These are the activations of a small neural network, seen along a few directions. Each row is one input.
Each table varies a few parts of the input and shows all the possible inputs, shuffled.
Descriptions start from the smaller parts, as in this example, which fits no table here: one of 6 places along a line, together with either a single point or one of 11 places along a line or (one of 3 separate values, together with one of 8 places around a ring).
Shared parts are said once, and a part with two or three values counts as separate values.
In the rows, zero is written as 128.

Other details of the inputs shift rows strongly along three fixed directions, in all tables alike. That doesn't count.

Table:
row 1: [161 120 160 133 142 105 100 156 162  99 166 120]
row 2: [142 139 139 133 106 143  95  86 113 190 144 112]
row 3: [120 163 152 120  99 117  80 160 118 121 115 142]
row 4: [143 118 134 154 122 147 108  91 113 201 140  97]
row 5: [168 118 155 118 141 114  93 156 173 119 158 112]
row 6: [129 127 114 119 130 134 141 107 132 147 134 129]
row 7: [115 122 121 135 133 123 151 139 114  93 113 136]
row 8: [118 149 132 133  93 146  96  92  97 174 116 132]
row 9: [113 164 139 104  89 122  88 141 115 107 104 157]
row 10: [160 120 160 132 143 103 101 159 162  97 168 123]
row 11: [133 112 108 103 157 122 163 143 176  84 134 148]
row 12: [142  99 125 131 163 118 160 148 157  82 143 124]
row 13: [108 136 104  99 132 124 160 142 140  86 108 159]
row 14: [131  93  99 139 158 147 176 110 140 149 127 109]
row 15: [137 112 108  97 155 120 165 141 174  85 136 141]
row 16: [100 121  95 139 133 148 174 110 104 152 100 126]
row 17: [121 126 128 169 118 144 134  82  81 189 134 103]
row 18: [160 118 147 114 132 121  91 135 176 115 156 134]
row 19: [122 150 158 139  98 117  83 144 102 114 122 137]
row 20: [111 132 109 108 128 133 148 134 137  96 107 155]
row 21: [180 105 145 141 142 138  96  85 168 195 187  96]
row 22: [164 118 159 128 137 107 100 149 152 103 161 114]
row 23: [213  89 179 153 159 116  78 116 181 166 219  72]
row 24: [110 141 124 149 112 133 140 105  75 158 120 118]
row 25: [144 100 124 129 163 117 161 148 156  81 145 122]
row 26: [116 161 156 129 100 108  93 157 103  98 118 143]
row 27: [178 102 149 153 148 135  97 106 162 195 182  87]
row 28: [166 111 156 126 139 118  88 151 175 122 156 116]
row 29: [118 147 129 111 109 131 113 130 127 116 113 149]
row 30: [114 149 138 146  99 140  99 115  93 179 115 125]
row 31: [105 140 158 134 123 107  78 151 114 114 131 136]
row 32: [119 142 137 127 115 127 110 147 125 127 114 136]
row 33: [108 157 122 121  96 137 118 103  95 159 112 139]
row 34: [135 110 111 105 155 123 157 142 178  86 135 145]
row 35: [126 102  94 127 151 145 175  97 147 141 132 129]
row 36: [137 106 109 104 152 127 155 136 171  87 130 143]
row 37: [115 126 110 114 133 128 154 144 126 105 101 133]
row 38: [119 164 149 114  99 115  87 160 115 119 113 141]
row 39: [127 157 151 116  96 119  81 151 113 125 113 132]
row 40: [129 143 135 145 105 142 105  99  94 198 128 104]
row 41: [159 124 143 103 132 116 100 139 171 107 151 132]
row 42: [111 166 140 105  92 124  90 143 118 105 106 158]
row 43: [132 106 104 132 142 151 156  89 140 157 136 121]
row 44: [123 141 138 124 115 128 108 144 124 126 113 131]
row 45: [137 143 138 135 104 140  95  88 114 189 142 118]
row 46: [105 118 105 156 136 139 173 103  93 145 119 123]
row 47: [121 133 117 148 118 146 134  91  91 199 124 104]
row 48: [123 143 147 158 103 135 102 104  81 168 128 113]
row 49: [106 119  97 138 133 151 170 106 102 155 100 119]
row 50: [ 69 127  75 126 138 136 225 129  77  79  68 148]
row 51: [115 132 108 102 130 130 152 134 138  95 109 150]
row 52: [137 105 115 116 162 121 161 156 171  92 130 129]
row 53: [117 123 122 132 134 121 152 140 116  91 114 134]
row 54: [168 118 156 120 142 116  93 155 174 119 157 113]
row 55: [113 129 121 126 135 115 159 148 118  85 116 136]
row 56: [ 90 149 105 136 107 144 150 110  74 163  89 130]
row 57: [126 156 153 120  96 120  76 152 115 125 113 134]
row 58: [127 157 152 117  96 118  79 152 114 124 113 133]
row 59: [115 128 111 112 134 128 156 147 127 104 105 132]
row 60: [110 123  94 125 126 150 164  89 110 150 106 132]
row 61: [120 109 103 157 140 146 179  84  87 167 127 100]
row 62: [108 118  96 136 132 149 170 103 100 156  99 117]
row 63: [130 107  94 120 151 139 178  99 144 140 134 123]
row 64: [139 127 128 145 116 150 110  76 119 201 147 113]
row 65: [123 133 124 143 121 141 127 111 107 175 123 116]
row 66: [111 149 125 112 111 128 118 135 127 114 114 158]
row 67: [118  92 112 115 179 120 152 151 168 104 133 126]
row 68: [ 99 149 131 155 100 135 125 110  69 152 109 130]
row 69: [118 158 154 128  96 112  92 149  94 104 113 138]
row 70: [116 122 124 135 136 124 151 142 119  93 117 136]
row 71: [ 95 151 116 119 111 128 142 144 100 116  87 144]
row 72: [156 112 148 157 141 125 115 112 134 159 169 102]
row 73: [145  99 123 127 161 114 161 145 153  81 142 121]
row 74: [166 114 156 124 139 117  88 152 173 121 155 115]
row 75: [118 147 142 128 114 112 120 148 107 101 121 135]
row 76: [103 135 129 111 128 124 100 129 134 127 125 148]
row 77: [ 92 148 104 116 111 138 148 119 105 123  96 157]
row 78: [113 162 143 109  93 126  87 140 120 111 108 157]
row 79: [117 156 158 136 103 112  89 155 107 105 124 146]
row 80: [116 156 158 137 100 113  88 153 107 106 122 144]
row 81: [139 100 116 118 162 127 158 153 169  95 129 127]
row 82: [111 148 126 113 110 128 116 135 128 114 115 158]
row 83: [134 103  95 120 152 144 176  96 143 142 134 119]
row 84: [122 161 153 120  98 117  80 159 120 120 115 140]
row 85: [137 107 120 124 163 109 169 155 154  76 143 129]
row 86: [124 140 146 159 101 136  99 100  79 171 128 112]
row 87: [140  92  96 140 163 145 183  97 138 169 140  95]
row 88: [165 116 160 135 138 109  95 147 153 108 164 114]
row 89: [107 137 106 102 128 126 155 139 137  88 106 157]
row 90: [153  86 110 147 169 143 163 103 157 172 158  96]
row 91: [116 121 124 136 136 124 151 141 120  93 118 136]
row 92: [143  92  91 126 157 148 182  79 142 161 141 107]
row 93: [166 118 156 121 140 117  91 155 173 119 157 114]
row 94: [156 114 146 153 140 123 118 112 131 157 168 101]
row 95: [153 112 146 158 140 126 116 112 132 158 167 103]
row 96: [103 115  76 116 148 144 201 104 126 124 109 141]
row 97: [114 162 139 102  92 121  92 141 118 104 104 156]
row 98: [117 125 124 133 138 118 153 145 124  91 121 136]
row 99: [108 129 112 118 135 127 154 152 133  99 102 141]
Each input here is: one of 3 separate values, together with either a single point or (one of 4 places along a line, together with one of 8 places along a line).
Changing only the choice among 3 separate values turns row 37 into row 73. The same change can be made to row 5. Which row results?
> row 61
Changing only the choice among 3 separate values turns row 48 into row 29. The same change can be made to row 12. Which row results?
> row 78
Changing only the choice among 3 separate values turns row 59 into row 23. The same change can be made to row 57. Which row results?
> row 88
Start at row 19 and move only the place on the line of 4, one step at a time. The first step leads to row 91. Which rows follow, in order?
> row 80, row 46
Change only the place on the line of 8 in row 36. List by row number the other rows that result.
> row 8, row 9, row 18, row 41, row 60, row 92, row 97
Change only the choice among 3 separate values in row 43. List by row number the other rows that result.
> row 14, row 91

Table:
row 100: [155 124 127 130 121 131 145 128 120 116 125 114]
row 101: [123 103 105  96 166 107 164 182 175  79 117 125]
row 102: [ 77 168 122  96 107  95 129 173  99  35  95 189]
row 103: [102 170 145 123  95 105 111 158 109  85 121 175]
row 104: [119 115 120 125 157 130 149 126 139 111 134 119]
row 105: [122 120  99 122 152 131 171 153 140 136 116 120]
row 106: [151 108 113 121 134 129 155 123 121 110 127 106]
row 107: [155  91 152 131 157 115  95 154 191 102 157 128]
row 108: [188 143 176 140  96 122  52 123 122 152 160  98]
row 109: [121 129 121 128 131 130 132 130 116 170 116 109]
row 110: [125 134 146 115 142 116 127 167 157  72 132 143]
row 111: [135 108  97 127 162 129 181 151 160 133 125 116]
row 112: [136 138 107  80 129 120 139 111 178  92 144 175]
row 113: [146 109 114 140 121 146 148  75  85 172 127  85]
row 114: [101 117  96 144 150 160 196  90  97 155 115 118]
row 115: [127  96 111 121 165 107 168 111 144 103 152 127]
row 116: [100 122  84 153 138 143 198  82  93 152 129 134]
row 117: [158  92 145 144 154 133 105 138 174 127 159 125]
row 118: [105 155 126 115 110 126 108 149  92 153  97 124]
row 119: [131 111 120 141 159 141 169 113 143 134 143 115]
row 120: [116 142 129 140 127 142 138 119 115 136 127 128]
row 121: [ 98 161 135 100 121  89 132 186 135  22 112 189]
row 122: [107 105 103 127 164 140 177 107 124 118 123 112]
row 123: [110 104  94  97 169 110 177 166 159  87 102 124]
row 124: [153 146 131  68 116 126  84 147 192 139 134 144]
row 125: [ 87 174 137 133  96 139 105 119  69 139  96 141]
row 126: [132 141 122 134 105 127 156 135 111 100 101 128]
row 127: [132 131 130 130 127 132 121 139 125 175 130 110]
row 128: [160  96 151 135 153 120  99 161 193 104 160 133]
row 129: [106 118 133 133 126 127  99 126 119 127 109 138]
row 130: [108 103 110 168 127 161 129  65  88 209 118 104]
row 131: [124  94 108 151 157 144 162 117 147 133 123 132]
row 132: [158 126 138 111 115 146  62  98 187 162 147 141]
row 133: [151 119 173 136 126 120  40 137 152 136 150 124]
row 134: [161 126 151 120 109 111  99 142 136 104 137 109]
row 135: [112 150 108  81 118 149 140 109 152 113 110 164]
row 136: [109 166 136 125  98 124 101 159 106 150 101 130]
row 137: [101 155 141 124 108 132  99 132  95 124 114 134]
row 138: [118 130 114 173 117 144 153  58  82 207 149 115]
row 139: [152 114 107 138 133 144 181 118 120 121 125 112]
row 140: [138 139 133 149  97 143 133  97  84 164 115 105]
row 141: [139 105  99 135 138 139 187 105 115 121 115 103]
row 142: [120 129 128 110 131 121 111 147 118 153 118 114]
row 143: [153 139 165 158 105 121  71  92 109 194 182 116]
row 144: [ 98 151 136 146  94 141 102 137  95 131  95 158]
row 145: [147 147 135 137  94 133 120 132 104 122 118 120]
row 146: [105 100 103 152 143 150 164 102 116 149 106 132]
row 147: [ 72 185 143 119  71 104  95 140  68  97  95 175]
row 148: [164 121 183 141 126 119  36 145 164 138 161 129]
row 149: [170 128 161 130 134 118  66 147 156 179 166  96]
row 150: [144 125 153 118 155 114 115 155 171  86 152 128]
row 151: [154 123 169 163 115 136  66 114 140 178 153 120]
row 152: [149  99 134 137 162 141 126  95 136 163 168  91]
row 153: [160 116 157 128 152 117 116 157 187  96 170 121]
row 154: [100  91  92 122 159 137 176 139 137  87 100 148]
row 155: [108 107  84 135 155 142 202 117 119 166 104 108]
row 156: [122 118 118 124 144 110 146 120 130 108 148 133]
row 157: [114 107 103 126 153 118 171  99 113 122 142 130]
row 158: [156 143 159 144 116 125  77 136 139 195 151  98]
row 159: [172 121 137 138 124 127 131 136 148 108 145 105]
row 160: [ 74 192 139 129  68 114  93 125  47 124  95 172]
row 161: [146 131  97  89 100 153 152  83 133 139 110 135]
row 162: [ 57 205 137 133  52 114 100 134  45 114  81 180]
row 163: [154 112 135 129 122 126 125 105 113 142 133  93]
row 164: [135 131 142 110 153 116 141 185 173  47 136 153]
Changing only one part turns row 108 into row 160. The same change can be made to row 145. Which row results?
> row 116
Describe the family of inputs behind these rows.
> one of 5 separate values, together with either a single point or (one of 2 separate values, together with one of 6 places along a line)
List by row number the other rows that have the choice among 5 separate values in common with row 142.
> row 101, row 105, row 109, row 111, row 118, row 123, row 124, row 127, row 136, row 149, row 155, row 158
List by row number the other rows that have the choice among 5 separate values in common with row 152.
> row 104, row 110, row 114, row 119, row 120, row 122, row 125, row 135, row 137, row 150, row 153, row 164
